Each row below holds a small network's activations on one input, seen along a few directions.
In each table, some parts of the input vary, and every possible input appears once, in random order.
Descriptions start from the smaller parts, as in this example, which fits no table here: one of 8 places around a ring, together with either a single point or one of 9 places along a line or (one of 2 separate values, together with one of 6 places along a line).
Shared parts are said once, and a part with two or three values counts as separate values.

Table:
R1: [-17 -17  -8  20 -15  -9  12 -14  -4   3  -1  44  15]
R2: [ 15  20  -5 -22  11  22 -25  -3  -6 -20  -2 -16  -5]
R3: [ 11  10 -12   2   3  13 -14   1  -5 -21   7 -16 -17]
R4: [ 25  18  13 -23  17  10 -22   9   1  -3   3 -31  -8]
R5: [-26  -7  -1  -6  -7   4   7 -14 -13   6  -8  39  24]
R6: [-21 -10   8 -10  -4  -3  11 -12  -5   9  -8  20  20]
R7: [-12 -14  16   1  -8 -12  20   6   7  15  -9   3  12]
R8: [ 16  15   7   1  12  -4  -9  19   4   1   9 -33 -20]
R9: [ 19  13  13 -10  13   2 -16  14   7   2   5 -37 -15]
R10: [ 10  13 -11 -11   6  21 -19  -1  -5 -23   2 -11 -13]
R11: [ -9 -18 -11  28 -17 -14  19  -9   5   9   2  37  11]
R12: [ 20  18   5 -24  17  14 -25  -4   0 -12   1 -28  -6]
R13: [-13 -11  14 -12  -8  -7  16  -1  -1  16 -10   8  15]
R14: [ 11   9 -14  11   1   5  -6   5   1 -10  12 -22 -22]
R15: [ -7 -19  -8  24 -11 -20  24  -1  10  13  -3  17   6]
R16: [-25 -14  -6   6 -12  -1   8 -16  -7   5  -4  45  15]
R17: [ -9 -14   7  14  -9 -17  26   7   7  15  -8   9   8]
R18: [ 13  10  -7   9   9  -4  -7  14   3  -5  12 -29 -22]
Describe the family of inputs behind these rows.
> one of 2 separate values, together with one of 9 places around a ring
Change only the choice among 2 separate values in R4. List by row number the other rows that result.
> R13

Table:
R19: [-12 -14 -11  -2 -13   2  19 -10  -9  -7  -7  22   7]
R20: [ 29  16  -9 -15  16  11 -30 -18   7  -1   7 -13  -1]
R21: [-17 -16 -14   0 -13  -1  12  -2   4  14  -9  24   3]
R22: [-10 -12   9  14  -2 -21  12  -1   2  20  -7  24  11]
R23: [-16 -17   6  18 -16  -7  13  -4   6   7   5  27  13]
R24: [ 18  14   0  11  -2   0   6  26   4  -1   7 -45 -29]
R25: [ 32   1   2   2  12  -5  -4  13  23 -10  -2 -39 -13]
R26: [ -9  10   0   5   4   5 -15   4 -20 -19  20 -25 -26]
R27: [ 15  24  -5 -10  15  22 -36   3  -9 -21   6   7  -8]
R28: [-19  -3 -17   1  -7   8  15 -14  -6 -13 -14  13  16]
R29: [ -6   7  30 -44   8  12  -7   3  -5   8 -13 -22  11]
R30: [ -6  -9   9  20   0 -26  15   0   2  22   6  27  17]
Describe the family of inputs behind these rows.
> either a single point or one of 5 places around a ring or one of 6 places along a line

Table:
R31: [ 32  11  -2   6  14  -8  -4  25  18  -1   5 -46 -22]
R32: [-2 -5 -6  8 -2 -5  2 -8  2  2  3 10  3]
R33: [-7 -5  1 -1 -4 -4 10 -4  1  6 -5  3  8]
R34: [-2 -5 -8  9 -4 -4  1 -6 -1 -1  3  9  2]
R35: [  2  -5   1   9   2 -11   1  -3   1   6   4  11   3]
R36: [-6 -7  8  0  0 -7  5  4  2  9 -1  8  3]
R37: [-4 -1 -5  6 -6  4  5  1 -3 -4 -2 11  0]
R38: [ 12  10   9   9   5  -6  -2  21   4   2  13 -47 -30]
R39: [ -2  -4 -11   8  -4   0   4  -6  -3  -4   3  11   0]
R40: [  6  15  -2 -16  14  16 -20  -2  -4 -22   2 -17  -4]
R41: [ 0 -5 -3  9 -1 -7  1 -6  3  4  4 10  5]
R42: [-3 -5  9 -1  1 -9 11  0  1 10 -5  4 10]
R43: [ 17  11   3 -19   4  16 -19  -4  -3  -6   4 -13  -4]
R44: [-10  -8  -1   0  -7   0   5   1  -1   1  -2   6   2]
R45: [-10  -7   0   0  -5  -2   5   0   2   4  -1   7   2]
R46: [ -1  16  -4 -15  15  16 -19  -1 -12 -11   2 -11  -5]
R47: [  8  19  -2 -20  10  13 -20  -1  -9  -4   4  -7  -3]
R48: [ 17   8   3 -17   6  17 -22  -7   0 -17  -4 -15  -8]
R49: [-6 -5  0  0 -5 -1 10 -3 -1  2 -6  3  7]
R50: [ 0 -1  8  7  0 -6  3  4  1  6 -1 12  4]
R51: [-2 -2  4  7 -3 -2  2  1  3  4 -1 10  5]
R52: [-5 -2  0  7 -4 -1  3  0  1  2 -1 10  3]
R53: [-7 -3 -4 -1 -6  1 13 -4 -3 -1 -6  5  3]
R54: [-9 -8  4  0 -4 -4  4  1  3  7 -1  6  5]
R55: [-10  -6  -5   0  -7   3   8   1  -3  -2  -2   8  -2]
R56: [-6 -6  5 -1 -3 -7 10 -3  2  8 -5  3 11]
R57: [-4 -2 -2  7 -6  0  2  1 -1 -1 -2 10  2]
Describe the family of inputs behind these rows.
> either one of 2 separate values or one of 5 places around a ring or (one of 4 places along a line, together with one of 5 places along a line)
A walk changes only the place on the ring of 5. It starts at R43 and steps to R48. List the rest of the walk in order.
> R40, R46, R47
A walk changes only the place on the line of 4. It starts at R41 and steps to R51. List the rest of the walk in order.
> R54, R56
Which other rows belong to the same alternative as R31? List them by row number.
> R38
Change only the place on the line of 4 in R55. List by row number the other rows that result.
> R37, R39, R53

Table:
R58: [-14 -20 -17  32  -8 -14   7  -4  -5  -7  -5  51   0]
R59: [ -1  28   7 -42  28  21 -29  -5 -12  -9  -1 -15  14]
R60: [-22 -27  -9  -7 -24  10  16 -26  -7 -11 -16  35  16]
R61: [ 22  -3   8  19   6 -17 -10 -10  -4   3   1  36   5]
R62: [ -7  16  -2   0  -9  21 -11  18  -7  -5  16 -25 -29]
R63: [-29  15 -10 -30   5  21  -9 -11 -29  -8   2  -3   2]
R64: [  5   4  10 -21  -5  17 -12 -19   6   6  -4  22  33]
R65: [ 14 -20  31  -8   3 -33  34  23  22  36 -25 -15   4]
R66: [  1   7 -37  29  -5   1   9   9   8 -10  19 -10 -14]
R67: [-30 -19  20  19 -13 -27  43  17   5  23  -9 -10   6]
R68: [ 37   7 -18  20  11 -10  -9  -5  14  -7  11 -28 -15]
R69: [ 24  11  15 -11  11  11 -29  14   9 -12  11 -38 -24]
The inputs of R60 and R64 match in every part but one. If R63 is changed in the same way as R60 into R64, which row does it become?
> R59
Describe the family of inputs behind these rows.
> one of 2 separate values, together with either a single point or one of 5 places around a ring
